[[120 127 122 123 143 133 134 121 119 115 121 118 136]
 [137 122 136 143 115 129 130 133 101 121 126 139 128]
 [137 129 115 134 135 124 133 131 129 123 134 122 138]
 [124 119 123 126 138 124 126 122 132 124 122 119 138]
 [135 139 119 117 135 120 129 128 123 129 124 122 118]
 [135 130 124 121 132 128 129 130 126 126 131 126 115]
 [140 112 133 139 143 138 113 127 137 123 135 131 137]
 [130 128 123 127 126 129 132 119 129 118 141 116 125]
 [122 131 126 121 128 119 133 117 127 127 131 125 119]
 [130 111 120 133 128 130 127 127 137 123 130 125 132]
 [123 119 131 134 125 134 113 135 134 134 117 131 117]
 [121 122 134 137 126 122 122 136 127 124 123 119 119]] >> 123

[[105 134 144 107 106 105 146 107 142]
 [105 125 113 133 132  99 115 131 113]
 [110 135 140 101 100 110 143 102 138]
 [142 129 145 103 102 147 148 102 141]
 [114 133 148 102 100 116 151 101 144]
 [152 126 122 111 114 155 125 111 122]] >> 114

[[129 141 130 136 134 125 126 152 135 127 133 131 123 121]
 [134 148 136 134 137 140 131 152 140 134 127 131 130 122]
 [127 132 129 131 131 124 127 152 132 128 132 130 125 124]
 [127 131 128 130 129 127 127 152 130 129 129 128 127 127]
 [127 131 128 130 129 127 127 152 130 128 129 128 127 127]
 [127 136 126 132 131 126 126 152 131 125 131 131 124 122]
 [127 131 128 130 129 127 127 152 130 129 129 128 127 127]] >> 127

[[136 137 141 129 137 132 134 130 133 131 136 135 134 134 132 140]
 [144 140 147 129 140 133 139 130 136 133 141 133 138 139 132 146]
 [140 151 147 128 139 140 154 133 132 140 141 132 138 138 136 147]
 [134 141 140 130 141 131 138 129 133 132 139 135 141 139 133 142]
 [133 136 135 128 134 140 134 130 132 131 132 129 130 131 129 136]
 [134 136 137 129 136 132 131 128 130 130 135 131 133 131 131 138]
 [134 139 135 128 131 136 150 132 130 137 132 131 133 137 132 133]] >> 134

[[110 114 124 126 125 126]
 [121 109 105  99 121 122]
 [133 146 106 120 134 151]
 [126 147 112 121 126 151]
 [154 104 147 131 103 147]
 [134 113 105 105 123 114]
 [124 147 111 115 125 150]
 [143 119 105 103 124 111]
 [123 131 150 141 142 121]
 [124 115 104 100 125 127]
 [126 147 116 127 120 149]
 [156 103 147 134 107 138]] >> 126
---
Input:
124	117	124	115	106	141
144	135	115	129	124	108
151	126	118	141	138	126
Output: 124

Input:
130	130	121	151
130	122	126	111
115	129	122	132
Output: 126

Input:
119	156	126	119	143	118
128	99	138	115	147	136
114	125	145	147	126	135
Output: 147

Input:
147	117	132	131	150
138	117	109	138	112
128	152	149	139	135
Output: 138

Input:
111	122	116	113	128	133	130
123	148	142	118	123	132	121
137	132	135	138	114	150	150
Output: 132

Input:
105	149	130	127	122	125	138
112	149	137	149	144	112	147
117	152	129	148	146	116	145
Output: 112

Input:
121	133	134	124	132	131	128
123	134	128	130	110	122	140
114	124	141	115	149	142	117
Output: 122

Input:
144	144	136	135	132	152	130
136	139	130	135	131	141	130
134	142	133	137	131	142	131
Output: 141
---
125  105  126  132  129  129
126  106  120  138  121  143
ans = 125, 143

125  113  116  157 ans = 125, 157

147  110  108  116
134  116  115   99
148  107  104  112
ans = 147, 112

124  148  142  155  134 ans = 124, 134

136  101  117  100  120 ans = 136, 120

106  115  124  131  129  141
112  122  120  134  140  135
ans = 106, 135

114  115  109  126  131  125
119  153  131  133  133  129
115  103  133  141  115  138
ans = 114, 138

126  111  128  134  155 ans = 126, 155

148  111  133  107 ans = 148, 107

146  148  152  105  137
130  115   99  137  116
138  148  158  140  112
ans = 146, 112
---
[[105, 143, 101, 111, 112, 107], [143, 121, 142, 137, 133, 139], [122, 128, 119, 103, 122, 102]] → 128
[[141, 142, 117, 121, 134], [127, 126, 119, 118, 140], [138, 128, 151, 107, 133]] → 128
[[151, 109, 114, 126, 139], [120, 111, 142, 146, 155], [128, 128, 151, 119, 99]] → 128
[[104, 105, 152, 103, 154], [105, 104, 148, 106, 151], [150, 105, 103, 105, 101]] → 105
[[118, 137, 119, 138], [116, 140, 117, 140], [150, 105, 150, 106]] → 105
[[115, 115, 156, 108, 138, 122, 130], [148, 109, 125, 137, 141, 126, 103], [130, 122, 139, 149, 104, 143, 143]] → 122
[[130, 116, 137, 148, 120, 125], [129, 114, 138, 149, 122, 127], [128, 139, 116, 128, 110, 120]] → 139
[[138, 130, 127, 137, 128, 115, 106], [126, 135, 121, 150, 129, 115, 117], [133, 131, 124, 140, 125, 114, 109]] → 131
[[153, 120, 117, 139, 126, 115], [152, 121, 118, 138, 128, 114], [104, 130, 125, 118, 122, 134]] → 130
---
Q:
[[139 129 121 141]
 [153 134 107 157]
 [153 129 110 158]]
A: 107

Q:
[[130 130 106 132 120]
 [135 121 141 126 117]]
A: 132

Q:
[[142 145 149 103 119 100]
 [143 122 134 105 121 100]]
A: 119

Q:
[[154 127 131 123]
 [127 126 125 135]
 [125 131 127 122]]
A: 125

Q:
[[130 144 130 132 140]
 [129 136 129 130 157]
 [130 152 131 135 133]]
A: 130

Q:
[[118 126 133 145 131]
 [138 129 125 100 123]
 [124 127 129 140 130]]
A: 100

Q:
[[102 140 148 131 155 105]
 [128 137 127 134 129 128]]
A: 155

Q:
[[128 128 139 122 129 128 130]
 [129 128 152 125 129 130 128]]
A: 128

Q:
[[156 147 130 128]
 [138 147 115 118]]
A: 130

Q:
[[122 123 119 127 126]
 [125 104 112 142 142]
 [135 119 131 120 128]]
A: 142
---
[[136 144 135 144 140 136 139 145 140 133 137 142 137]
 [145 136 137 139 146 138 146 140 133 140 135 140 141]
 [140 139 142 140 149 136 145 143 149 137 139 135 140]
 [135 135 136 136 140 136 137 143 140 138 149 136 137]
 [146 140 133 142 136 141 142 140 143 134 139 140 137]
 [136 138 147 133 136 148 148 141 150 139 146 145 142]
 [134 144 143 153 144 142 134 137 144 135 136 135 144]
 [142 134 140 145 136 144 135 138 142 144 141 147 140]
 [138 157 141 149 143 141 139 156 135 138 138 142 137]
 [142 139 139 139 134 143 141 138 133 141 138 138 139]
 [140 136 133 141 141 143 138 136 140 143 146 135 139]
 [142 144 138 142 138 144 139 139 139 138 136 135 147]] Out: 142

[[133 123 112 137 127 137]
 [135 124 152 132 117 118]
 [138 124 149 133 113 119]
 [117 139 128 142 122 110]
 [135 121 142 146 123 125]
 [146 110 136 132 133 121]
 [139 117 132 137 132 106]
 [135 125 152 132 117 118]
 [112 143 129 141 118 120]
 [129 134 136 147 126 125]
 [129 125 154 131 124 118]
 [138 119 132 138 132 106]] Out: 138

[[136 132 141 150 106 133]
 [136 135 140 148 106 131]
 [139 145 135 151 123 132]
 [135 133 140 145 106 131]
 [135 146 134 148 121 129]
 [138 143 136 152 121 133]
 [135 146 138 147 122 128]
 [136 137 137 151 106 131]
 [138 147 136 149 124 130]
 [136 135 139 148 106 132]
 [139 145 134 150 123 132]
 [136 131 141 150 105 133]] Out: 136

[[120 133 124 133 131 131 118 119 124]
 [144 124 152 113 125 133 145 141 118]
 [127 130 129 144 146 142 110 115 126]
 [122 139 143 121 129 141 123 120 101]
 [128 130 147 123 125 144 121 114 114]
 [144 123 150 115 126 132 144 141 120]] Out: 144

[[121 126 132 133 128 124 120 123 131]
 [121 128 127 153 132 120 137 127 127]
 [122 130 118 126 129 130 118 123 138]
 [127 135 126 126 128 128 119 128 132]
 [126 126 127 131 128 128 141 128 125]
 [119 134 122 126 131 127 116 127 131]
 [116 126 136 127 132 127 120 120 138]
 [134 132 134 125 130 123 130 128 127]
 [127 135 128 127 124 119 121 129 133]] Out: 127

[[130 129 120 127 126 118 128 134]
 [130 126 137 130 125 125 126 132]
 [132 124 128 129 126 118 127 134]
 [128 126 129 127 129 136 132 121]
 [121 130 129 128 133 131 125 126]
 [127 134 128 126 126 140 134 120]
 [126 127 134 130 128 129 126 129]
 [122 129 139 126 131 155 135 109]] Out: 122
